x = (123, 121, 126, 137, 130, 141, 125, 112, 101, 119, 147)
The entry just right of 137 -> 130
Read off the largest entry.
147

Read these off the array that follows.
1) Find the first entry in reading order.
2) Find the entry in the bottom-right corner.
3) Find the bottom-left entry.
4) Find the first entry of the largest entry's row.
5) Find the entry directly above the largest entry.
6) Find the entry in the top-right corner.
7) Find the largest entry.
8) Find the 2nd entry on the diagonal from the top-right corner.
[[134 131 116 131]
 [127 127 130 125]
 [122 123 138 110]
 [130 128 108 158]
 [132 128 110 142]
 [128 128 127 128]
 [118 121 145 104]
 [132 133 142 116]
 [127 127 127 127]
 [133 133 137 139]]
1) 134
2) 139
3) 133
4) 130
5) 110
6) 131
7) 158
8) 130

m =
[[137 132 119 131 132 136 148]
 [133 156 125 123 136 140 136]]
Rows and columns are numbered from 0.
The entry just right of 156?
A: 125
The entry directly above 156 -> 132
The entry in row 0 and column 2?
A: 119
The entry at row 1, column 0?
A: 133
The entry in the bottom-right corner?
A: 136

W = [116 106 137 121 109 149 108]
The entry just right of the smallest entry -> 137
The entry just left of 149: 109

Read these off the row that follows.
1) Read off the median entry.
2) Read off the largest entry.
3) Read off the entry just left of the smallest entry.
[126 125 106 124 136 120 115]
1) 124
2) 136
3) 125
